A small network was shown many inputs. Here are its activations along a few directions, one row for each input.
In each table, some parts of the input vary, and every possible input appears once, in random order.
A made-up example of a description, with smaller parts first: one of 8 places around a ring, together with either a single point or one of 9 places along a line or (one of 3 separate values, together with one of 4 places along a line).
Shared parts are said once, and a part with two or three values counts as separate values.

Other details of the inputs shift rows strongly along three fixed directions, in all tables alike. That doesn't count.

Rows:
row 1: [-20  -5  -2 -30 -15  17  -4  12  24  -1 -24]
row 2: [ 19  18  19  11  -1 -38 -32  14 -22  13  -4]
row 3: [ -6   3 -13 -44   7 -11  -8  22   9  35 -11]
row 4: [ -8  -3  -7  14 -41  53 -24  20  17 -49 -33]
row 5: [ -6  -3  -6 -57  40 -12  15 -40   5  25  17]
row 6: [ -6  13   6  43 -51  47 -42  25   2 -61 -32]
row 7: [-24  -6 -17   9 -43  70  -9  21  37 -54 -29]
row 8: [ 18   5  -2  13  18 -26  22  -9   0   8  23]
row 9: [ 15  15   1  72 -42  17 -12  33   3 -45 -10]
row 10: [  9 -22   8  36  11  -8  10 -28  -9 -23  21]
row 11: [-14  -3 -36 -34   7  15   7  14  -2  28 -14]
row 12: [ 19 -23  19  57  12 -31  36 -31 -13 -26  42]
row 13: [-12   0  -5 -45   1  -1 -40   5 -23  21 -19]
row 14: [ 14   3  -7  -4   7  11  39 -10  49 -12   7]
row 15: [  0  -5  18 -16  15  50  48 -20  61 -12  18]
row 16: [ -4   3  11   0 -24   2 -52  28  -7 -10 -29]
row 17: [-19  10 -31 -29   3  14  18   8  -4  26 -15]
row 18: [  5 -14  32 -19  24 -55  -7 -26 -14  20  23]
row 19: [ -1   5  -4 -13   2 -38 -20  23 -36  41  -1]
row 20: [-25  -4 -11 -56   4   4 -16  -2  -8  24 -13]
row 21: [ 18   2   2   7   4 -40 -21  15 -34  26   4]
row 22: [  9   2 -29 -39  12  -2  10  14   4  36 -13]
row 23: [  7   9  12  40  -1 -35 -27   5 -50   4  13]
row 24: [ 27  13  11  23   6 -45 -16   3 -35  18  11]
row 25: [ -8   3 -41 -14 -18  45  -4  34   5   0 -40]
row 26: [ -8  17 -14 -35   1  -1  -8  22  15  28 -13]
row 27: [  0   1 -11 -17   9  13  54 -12  56  -5   9]
row 28: [  2  17  25  16 -12 -43 -30  20 -28  13  -1]
row 29: [  5   2  42  61  -7  10 -22  -5 -40 -11  21]
row 30: [ 13  -3  -2  31  15  -9  27 -19  -4 -15  22]
row 31: [ -4  11   3 -19  -6   6 -25   9   9  -1 -20]
row 32: [  6 -12 -24 -17  14   5  46  -4  32  11  13]
row 33: [ 20   9  32  13  24 -26   5  -1 -29  39  37]
row 34: [ 15   0 -15  11  14   7  33 -18   8  -7   8]
row 35: [-17  12 -26 -19   1   9   4  13 -12  22 -12]
row 36: [  0  -5  29  -6  17  26  20 -31  10  -2  31]
row 37: [  3 -20  32  31  -7 -15   6 -31  -7 -35  24]
row 38: [-10   5   0 -40   1 -28 -17  25 -12  42 -15]
row 39: [-10   3 -25 -22   7  -4 -20  24 -30  28 -18]
row 40: [  9  -5 -28   2  15  30  60 -25  36 -15  10]
row 41: [-11 -18 -25 -41  28   8  26 -28   9  27   7]
row 42: [ -6  -7  -2   4  15  -3  22 -34  -4   2  18]
row 43: [-22   9  -8 -29   8 -15 -23  -3 -42  41 -12]
row 44: [ 29 -19  35  22  13 -31   9 -35  11 -25  24]
row 45: [ 10   4  -2  -9  -9  -6 -19  26   4   8 -19]
row 46: [ -7   3 -27 -12  -2  40   9  -7  13  -4 -20]
row 47: [  5  -4  10  65 -39  14 -47  19 -34 -41 -21]
row 48: [  2   9 -23 -33  20 -11  26  -2  11  37   9]
row 49: [ 14  -1  21  19   1 -41 -26  15 -17   2   8]
row 50: [ 17   9  41   1  25 -25   1  -2 -11  34  33]
row 51: [ -8  -9 -22   7   5  41  41 -26  34 -22   7]
row 52: [ -4  11 -13 -11 -27  14 -36  49   6   4 -37]
row 53: [  1 -12  -7  -6  -1  14  45  -1  52 -16   6]
row 54: [ -7  -3   1 -21  13   3  11 -32  12  -3  16]
row 55: [  1  -4   1 -12  12  18  29 -20  50 -24   5]
row 56: [  5   0  19  59  -7 -12 -26  -9 -34 -28   9]
row 57: [-17  -7 -13 -45   8  15 -13  -2   2   8 -12]
row 58: [ -2  -4  -3 -13   9 -22 -38  -3 -48  30  -8]
row 59: [ 32 -22  18  66   9 -24  28 -29 -12 -36  36]
row 60: [ 12 -18  31  22   5 -22   4 -21  14 -26  22]
row 61: [ 19   6  20  -8  32 -59   0 -16 -13  28  26]
row 62: [ -7  22 -11 -12  -8 -20 -23  32 -28  35 -11]
row 63: [-13  10 -21 -19   0  14 -24   3 -20  19 -21]
row 64: [  1  -8 -10 -22  14  32  44 -43  46 -25  14]
row 65: [-15 -12  -1  59 -44  42  -5  12   3 -54 -17]
row 66: [ 15  -1   4  39 -11 -20 -13  22 -17  -9   4]
row 67: [-28  14   3  18 -50  38 -39  28  -6 -36 -34]
row 68: [ -1 -16  15  37  -3 -17 -10 -15 -30 -14  14]
row 69: [  3  -3  29  13   1 -17  15 -24  16 -21  15]
row 70: [  9  -5  -5 -26  16  22  41 -30  58 -16   1]
row 71: [  1  -7  24  14   7 -15  12 -40  -1 -23  29]
row 72: [-18   2 -21 -26  -2  -7 -14  23 -34  37 -21]
row 73: [-29  18  -8  13 -56  60 -31  48  34 -46 -49]
row 74: [  5 -17  10 -10  14  -2  17 -18  32 -18   8]
row 75: [ 12   7  33  57  -2   5  -6   8 -35  -7  25]
row 76: [ -7  10 -23   4 -19  27  34  17  30  -7 -11]
row 77: [-10   3 -24 -40   1  -9   8  23  -6  43 -14]
row 78: [-14  13   4 -38   3 -11 -34  12  -5  24 -15]
Each input here is: one of 6 places around a ring, together with either a single point or (one of 2 separate values, together with one of 6 places along a line).
Q: The inputs of row 14 and row 9 match in every part but the place on the ring of 6. If row 52 is changed in the same way as row 14 into row 9, which row does it become?
A: row 21
Q: Which other rows agree with row 10 in the place on the ring of 6? List them by row number.
A: row 29, row 41, row 42, row 43, row 46, row 47, row 51, row 56, row 58, row 63, row 65, row 68
Q: Which other rows does row 6 become when the choice among 2 separate values takes its other values? List them by row number.
A: row 4
Q: Which other rows agree with row 73 in the place on the ring of 6? List them by row number.
A: row 1, row 15, row 16, row 18, row 31, row 44, row 55, row 60, row 69, row 70, row 74, row 78
Q: Which other rows does row 8 become when the choice among 2 separate values takes its other values? List them by row number.
A: row 66

Rows:
row 79: [ -9 -19 -17 -51   7  29  35 -11  48   3 -15]
row 80: [ 16  10 -24 -44  29 -43  -9  -2 -26  53  -4]
row 81: [ 14  -5  33  52  -4  -9  23   2 -10 -18  32]
row 82: [-14 -14 -25 -49   6  34  15   6  55  -9 -11]
row 83: [-17   7   9  16 -23 -15 -22  26 -21 -10 -16]
row 84: [-23  14   9   9 -24  -1 -58  18 -58   0 -10]
row 85: [ -8  21  11  47 -40  42 -45  40   8 -37 -33]
row 86: [ 32 -15  12  20  46 -10  49 -63  19 -14  38]
row 87: [  3   6 -17 -59  36   6  19  10  19  44  11]
row 88: [ 15   6  44  35 -12 -20 -32 -12 -17 -27  17]
row 89: [ 29   9  32  47  -3 -63 -21   0 -28  -2  23]
row 90: [  1   8 -13 -30  -1  36  21  23  22  21 -16]
row 91: [ 14   9  54  24  -6 -45 -47 -12 -53   1  15]
row 92: [ 30  -4  20  58   0 -16  -5  -2 -31 -13  22]
row 93: [ -7   3 -21 -55  24 -13   8   1  23  21  -5]
row 94: [-27  15   7 -67  12 -15 -25   0 -33  49  -5]
row 95: [-17  13  16 -64  14 -31 -40  -4 -36  62  -1]
row 96: [-10   5  -8  29 -20  23 -13  36 -27  -2  -5]
row 97: [-22  -4   7 -33 -11 -18 -48  24 -23  33 -23]
row 98: [-11 -12  -2  24 -31   7 -40  19 -23 -19 -20]
row 99: [ 28 -10   9  34  12 -37   4 -25 -10 -26  11]
row 100: [-11  17   2  40 -31  53 -28  36  28 -48 -22]
row 101: [-16   5 -30  47 -46  45   9  37  16 -43 -19]
row 102: [  4  -5  -2 -15  24 -29  58 -25  15  20  31]
row 103: [ 11 -11  10  40   1 -37   2 -20 -23 -17  16]
row 104: [  4 -31  29  29   5 -15  39 -33  17 -35  33]
row 105: [-23  -6   5  17 -29 -16 -69  34 -60   0 -20]
row 106: [ -7 -15 -15 -61  18   6  14 -10  35  20  -9]
row 107: [ -6  -2 -41 -26   4  54  41  10  28  15  -9]
row 108: [-19  11 -37  -1 -20  79   2  19  34 -21 -41]
row 109: [ -6  -1 -28 -46  11  17  37  -6  54   3 -15]
row 110: [ 34 -27  29   0  43 -79 -12 -50 -42  18  35]
row 111: [  2 -14  11  57 -29  20  38  -7  49 -63   5]
row 112: [ 17 -16  16  28  39 -20  42 -61  -1  -1  46]
row 113: [ -5  -9  -6   9 -23   6 -41  17 -19 -13 -26]
row 114: [  6 -27  -1  32  20 -15  66 -48  21 -34  39]
row 115: [ 19   3 -18 -51  40 -13   5  -2 -19  55   2]
row 116: [ 11  -3  23  58 -12  36  31 -16  38 -52   7]
row 117: [ 21  -6  36 -13  42 -45  12 -54  -1   2  57]
row 118: [  5   8 -33 -35  14 -16   7   1  -8  40  -7]
row 119: [ -3  18  14  34 -37 -26 -45  41 -30   8 -14]
row 120: [ -6  12 -27  -9  -9 -12 -18  22 -26  30 -15]
row 121: [ -9   5  -9  35 -50  46   2  34  38 -57 -40]
row 122: [  0  13  24  40 -33   3 -40  47 -27   3 -10]
row 123: [ 38 -14  27  11  42 -30  54 -41  18   8  54]
row 124: [ -2  10 -36 -40   9  17  31  13  50   9  -3]
row 125: [-30  17  -3 -12 -10  29 -17  26  -5  13 -24]
row 126: [ -9  12 -12 -63  18 -10 -31 -12 -35  47 -11]
row 127: [-11  -6 -52 -37   2  44  45  -7  52 -10 -27]
row 128: [  1  -6  24  61 -14  35  29 -15  42 -48  13]
row 129: [ -3   7 -33 -34  -7  30  43  11  49   8 -19]
row 130: [  0   7 -17 -47  10  20  -9 -13   1  10 -14]
row 131: [ -3  -4  17  43  12 -11   2 -23 -27  -9  26]
row 132: [-21  20  -3 -30 -14  -7 -71  20 -62  34 -24]
Q: What do these inputs look like to the network?
A: one of 6 places around a ring, together with either one of 4 places along a line or one of 5 places along a line
Q: The inputs of row 88 and row 106 match in every part but the place on the ring of 6. If row 94 is changed in the same way as row 88 into row 106, which row does it become?
A: row 104
Q: The inputs of row 85 and row 109 match in every part but the place on the ring of 6. If row 108 is changed in the same way as row 85 into row 109, which row does it become?
A: row 127
Q: Start at row 114 and move only the place on the line of 4, one step at a time. The first step leads to row 103. Which rows follow, in order?
A: row 127, row 99
Q: Which other rows does row 129 become when the place on the ring of 6 takes its other values? List them by row number.
A: row 79, row 90, row 91, row 116, row 121
Q: Which other rows does row 87 become when the place on the line of 5 takes its other values? List them by row number.
A: row 81, row 90, row 122, row 123
Q: Which other rows does row 132 become when the place on the line of 4 takes its other values? List them by row number.
A: row 84, row 126, row 130
Q: Which other rows does row 122 become when the place on the ring of 6 takes its other values? List them by row number.
A: row 95, row 97, row 111, row 119, row 128
